These are the activations of a small neural network, seen along a few directions. Each row is one input.
In each table, some parts of the input vary, and every possible input appears once, in random order.
A made-up example of a description, with smaller parts first: one of 5 places around a ring, together with either a single point or (one of 2 separate values, together with one of 4 places along a line) or one of 9 places along a line.
Shared parts are said once, and a part with two or three values counts as separate values.

A family of inputs:
r1: [  8  10  12 -17  -2 -11  18 -51  24 -11  45]
r2: [ 26   1  34  20  -2  36 -10  -3  -3  46 -36]
r3: [ -4 -39 -25  11   7  10 -57   9   9  30 -11]
r4: [ -9 -15  -4   0  -3   6 -64  -7  -9   8 -11]
r5: [ 28  39  16  19   0  40  20  19  11   2 -13]
r6: [-29  21  16  45 -17   8   9   4  12 -22  -9]
r7: [-34  15  12   1  -9  10 -30  16  27  -9  20]
r8: [ 31 -48 -19 -20  17  -6  -6 -53  24  35   6]
r9: [  2 -16   5  -3   4  -2 -49  29  15 -26  -7]
r10: [-10  19 -12 -54  58 -64  55 -14 -36  12  20]
r11: [ 10  20  -4 -31 -32 -30  26 -40  22   0  44]
r12: [ 11  49  29  24 -47   7  27  22   5  21   8]
r13: [  5  -8  11  31  -6  11  -8  13   1 -30 -45]
r14: [ -1  21 -24  -2   2  12 -37  20   4 -32  13]
r15: [-23 -18   7 -16 -12  16  10  -7  19 -18  35]
r16: [  8 -47  -9 -19  -8  17 -25 -33 -26  -1   5]
r17: [  0 -11   2  34 -10  19 -25 -19 -24   6 -46]
r18: [-46  31 -16 -27  47 -49   3  47 -51   6   1]
r19: [ 25 -29   3 -34  10  -7 -10 -64  13  19   4]
r20: [ 13 -44   1 -22  -5   7  -9   0  -1 -37   6]
r21: [ 25   6 -13 -42  16   6  21 -38  35 -13  20]
r22: [-22  33  -2  33 -51 -11  14  13   2 -12  -7]
r23: [ 38 -22   9 -30  10 -21   1 -37  21 -26  10]
r24: [  3  33  47  34 -10  23  22  18  24  15   6]
r25: [ 35 -19   8  42   6  24  -8  11   8  55 -26]
r26: [  2 -32 -21  52  -3   8 -20  -3  -4  18 -42]
r27: [  9 -72 -30  -3   4   9 -18 -12   1  16   8]
r28: [-30  30  -9  -5 -43 -18 -24  24  16  -6  24]
r29: [ -4  23 -14  31  -3  21   8  12   6 -33 -26]
r30: [ 40   8  38  29  -1  17   1  25   4  -2 -24]
r31: [-19  -3 -13 -21 -47 -12  16   0   9 -14  40]
r32: [-44  31  -9   9  42 -38  43  38 -53   2 -33]
r33: [-37  -1 -21 -46  42 -37  45  20 -60   1  18]
r34: [  3 -13 -24 -27  -2  25   8  -4   5 -35  20]
r35: [-10  46  20   1  47 -26  53  48 -51  34 -19]
What do these inputs look like to the network?
> one of 5 places along a line, together with either a single point or one of 6 places along a line
Change only the place on the line of 6 in r28. List by row number the other rows that result.
> r3, r4, r7, r9, r14
Which other rows agree with r13 in the place on the line of 5? List them by row number.
> r6, r17, r22, r26, r29, r32

A family of inputs:
r36: [-15  17  -6 -59 -29 -11  -8 -17  28 -43  63]
r37: [ 25  12  15  86 -52  66 -44  22  26   5 -42]
r38: [ 16 -40 -22 -31  22 -21 -24 -28 -19  46  10]
r39: [-39 -10 -21  15  36 -11 -10  52 -40 -10 -49]
r40: [-18 -66 -47 -27  42  -8 -28 -10 -17 -15   1]
r41: [-41  15  22   8  38  -8  -2  26 -15  55 -45]
r42: [-28  48  15  20 -15 -18  60  11  -5   4   1]
r43: [ 46 -58  17  33 -56  50 -63 -37  49 -11  -6]
r44: [-34  64   7  11 -23 -16  17  56  12 -33  38]
r45: [ 11   0 -15 -30 -23 -26  36 -56   2  -8  41]
r46: [ 25  39  31  18  34   1  41  18 -25   6 -24]
r47: [ 51 -21   3 -43  27   4  25 -36   4   2  11]
What do these inputs look like to the network?
> one of 2 separate values, together with either a single point or one of 5 places along a line
Change only the choice among 2 separate values in r41. List by row number the other rows that result.
> r38

A family of inputs:
r48: [-17  27 -11  41  26   7  25  36 -28  21 -44]
r49: [  8   0  14 -18  40 -19  48  -7 -14 -46 -11]
r50: [ 12  20  25 -14  11 -39  57 -29   3  26   4]
r51: [-33   0 -40 -39   9 -40   6   3 -15 -48  14]
r52: [-36  16 -25 -23  -4 -55  11 -19   5  21  38]
r53: [ 16  -6  32  61 -18  20   0  -8  24  -6 -39]
r54: [ 52   3  43  17   8  14 -27  -5  31 -10  -3]
r55: [-28 -10 -20  47 -41   3 -43   3  25 -11 -11]
r56: [-32 -12   2 -28  11 -35  20  -1 -28  54  17]
r57: [ 10 -14 -10  56   5  38 -17  10   4  22 -49]
r58: [ -8  11 -13 -36  -6   7  51   6 -11 -53  24]
r59: [ 37  13  18  -2 -35  41 -23  10  34 -17  32]
r60: [-33 -29  -9 -38  33 -18  12  22 -46 -15  -1]
r61: [-11  14  15 -22  15 -18 -17  50 -38  22   9]
r62: [-52   4   8  26  -3  -9   7  48 -39  23 -25]
r63: [ 28  45  41  -7  24 -21  18  24   0  -8  -1]
r64: [-10  34  30  48   2 -11  42  17 -11  -6 -31]
r65: [-19 -37   4  40 -34  20 -32  19 -15  24 -34]
r66: [-56  31 -20  31 -19 -29  -1  30  -6 -11  -5]
r67: [ -5  18  11  -5 -10  25 -44 -51   4  -8 -21]
r68: [ 29 -29 -16   3  19  11  -5 -38  16  54  -6]
r69: [ -1 -69 -11 -28   4  11 -27  -4 -17 -14 -12]
r70: [ -4   2  11  46 -54  49   1   9  33 -16  -1]
r71: [ 15 -14   4  -7 -39  24  15 -41  44  15  40]
r72: [ -9  29   3 -30 -24 -11  58 -13  12  17  42]
r73: [ -1 -51   1 -17 -18  -6 -19 -27   0  56   8]
r74: [  7  13 -19 -16  32 -22  40 -13 -22  55  -4]
r75: [ 20 -30 -13 -20 -27  39   9 -21  20 -53  19]
r76: [  4  53  22 -16  -4  11  17  39  10 -19  41]
r77: [ -3 -24 -29  -9 -35 -25 -28 -47  29  22  29]
r78: [-35  58  12 -12  17  -3  -5 -27 -29  -9  -8]
r79: [ 36 -22  26   8  -4  -5  13 -56  35  24   3]
r80: [ 46  -4   0  12  30  32 -44  12  11  19 -13]
r81: [ 24  38  -3  -8  44  -3   1  39 -26  21  -9]
r82: [ 16 -27  17  -8  -6  13 -58  25  -3  21   1]
r83: [ 36 -41  14  -2  18  12   5 -33  17 -46 -17]
r84: [-18  41 -10 -12   7 -35 -29  31  -2 -13  35]
r85: [-32  43  11  30 -31  18  44  36   2 -16   5]
r86: [  7  -6 -32 -26  53  -5  33  10 -41 -15 -23]
r87: [ -3 -42 -42 -19 -14  -8 -36 -26  11 -49  10]
r88: [ 35 -47 -32 -10  32  27  -9 -17 -10 -15 -29]
r89: [  8   0  -9   3 -14  -3 -70   5  32 -15  26]
The inputs of r76 and r59 match in every part but one. If r51 is changed in the same way as r76 into r59, which row does it become?
> r87
The inputs of r61 and r82 match in every part but one. If r74 is changed in the same way as r61 into r82, which row does it become?
> r68
What do these inputs look like to the network?
> one of 2 separate values, together with either a single point or (one of 4 separate values, together with one of 5 places around a ring)
Change only the choice among 4 separate values in r52. List by row number the other rows that result.
> r51, r66, r84
Change only the choice among 2 separate values in r83. List by row number the other rows that result.
> r49
